These are the activations of a small neural network, seen along a few directions. Each row is one input.
Each table varies a few parts of the input and shows all the possible inputs, shuffled.
A made-up example of a description, with smaller parts first: one of 5 places around a ring, together with either a single point or one of 9 places along a line or (one of 3 separate values, together with one of 6 places along a line).
Shared parts are said once, and a part with two or three values counts as separate values.
(in the rows, 128 means zero)

Other details of the inputs vary at random and push rows far along two fixed directions, the same in every table; ignore that.

A family of inputs:
row 1: [101 112 125 165 145 142 115 129 128 149 130 118 133 117  78]
row 2: [174 120 148  78 113 145 138 138 108 109 137 126 112 123 200]
row 3: [112 100 145 123 115 156 123 165 119 133 140 120 115 105 140]
row 4: [150 100 166  79  83 149 129 147 126 140 124 146 107  78 199]
row 5: [ 79  88 122 174 116 139 117 165 168 129 125 109 134 104 105]
row 6: [136 159 105 119 140  91 143  74 105  51 136 124 141 200 137]
row 7: [ 80  91 141 148 134 139 129 135 126 155  99 132 154 105  74]
row 8: [105 119 106 137 133  95 138  97 156  79 106 146 156 156 128]
row 9: [ 57 123 107 172 138  99 150  92 146 100  95 145 191 169  51]
row 10: [196 161 147  67 107 141 114 103 100 150 146 178  77  89 211]
row 11: [220 207 124  79 142 102 138  66  78  80 170 103 113 212 170]
row 12: [112 118 129 155 150 131 112 144 141 164 125 111 134 121  75]
row 13: [106 117 102 156 111  98 113 142 197 139  97 161 121  83 129]
row 14: [108 106 132 164 123 130 112 170 168 141 133  87 134 126 105]
row 15: [106 131 106 174 154 121 125 138 140 152 123  94 137 128  67]
row 16: [ 90 123 113 165 137 105 114 127 173 162 106 158 153 118  74]
row 17: [106 114 128 139 162 141 134 128 110 139 112 111 155 148  85]
row 18: [128 128 130 127 142 143 146 141 107  97 131  80 147 170 135]
row 19: [ 71  54 128 145  87 130 121 174 192 123 103 169 124  64 145]
row 20: [ 99 159  96 155 162 104 149  80 105  82 123 134 167 199  72]
row 21: [185 137 184  61 101 180 129 147  64 161 153 112  92  96 195]
row 22: [160 152 101 139 129 102 140 131 134  82 142  73 115 166 142]
row 23: [164 164 104 137 142  93 145 107 123  44 162  53 143 232 125]
row 24: [133 116 156  83 122 158 112 140 125 218 104 217 108  46 160]
row 25: [195 146 148  81 106 151 123 136  99 124 163 127  77 108 212]
row 26: [179 198 115 110 160 128 138  75  66 113 157 126 120 180 121]
row 27: [162 153 134 128 132 142 128 155 114 141 159  78 107 129 141]
row 28: [138 117 157  78  85 127 123 115 133 160 114 195 109  69 194]
row 29: [ 84  96 134 146 139 148 121 144 121 156 119 144 133 104  83]
row 30: [102 131 107 156 132 112 120 133 169 172 109 164 132  92  87]
Description of these inputs: one of 5 places around a ring, together with one of 6 places along a line.
The inputs of row 17 and row 12 match in every part but the place on the line of 6. If row 24 is changed in the same way as row 17 into row 12, which row does it become?
> row 16
Change only the place on the line of 6 in row 5. List by row number the other rows that result.
> row 3, row 14, row 18, row 21, row 27
Start at row 29 and move only the place on the ring of 5, one step at a time. The first step leads to row 20. Which rows follow, in order?
> row 6, row 19, row 3
Change only the place on the ring of 5 in row 4. List by row number the other rows that result.
> row 7, row 9, row 21, row 28

A family of inputs:
row 31: [141 164 109 131 139 107 144  97 116  90 131 109 140 173 121]
row 32: [112 128 114 147 143 107 133 114 140 101 121 116 158 170 104]
row 33: [177 147 156  77 131 152 131 127  80 139 148 120 109 125 173]
row 34: [ 48  81  91 207 128  95 128 150 205  81 101 106 174 152  60]
row 35: [127 135 124 127 127 117 138 116 133 123 118 121 142 145 120]
row 36: [132 114 141 119  99 137 110 148 148 162 124 159  99  60 162]
row 37: [122 140 110 150 133 107 146 116 132  81 136  84 144 172 105]
row 38: [ 64  65 135 153 104 132 119 155 182 159  91 174 148  72 105]
row 39: [ 85  79 141 151 121 149  99 172 178 209 106 180 116  37 103]
row 40: [150 126 144 103 112 148 119 129 108 140 142 153  98  96 170]
row 41: [166 135 142  92 116 145 113 137 116 152 143 150  86  97 179]
row 42: [118 138 112 149 136 106 146 116 132  89 123  84 158 181 102]
row 43: [162 144 143  87 122 142 127 115  88 141 138 154 106 118 167]
row 44: [109 133  98 151 143  98 138 111 145  90 120 124 150 167 101]
row 45: [152 165 128 114 156 142 133 109  67 127 149 108 123 164 112]
row 46: [123 107 135 126 126 126 120 147 149 142 121 129 127 114 132]
row 47: [179 167 134 101 138 144 145 105  67  91 164  89 119 177 162]
row 48: [137 135 147 119 128 150 116 140 116 187 128 144 106  83 124]
Describe the family of inputs behind these rows.
> one of 3 separate values, together with either a single point or one of 5 places around a ring
Which other rows agree with row 39 in the choice among 3 separate values? List them by row number.
> row 32, row 34, row 41, row 44, row 46
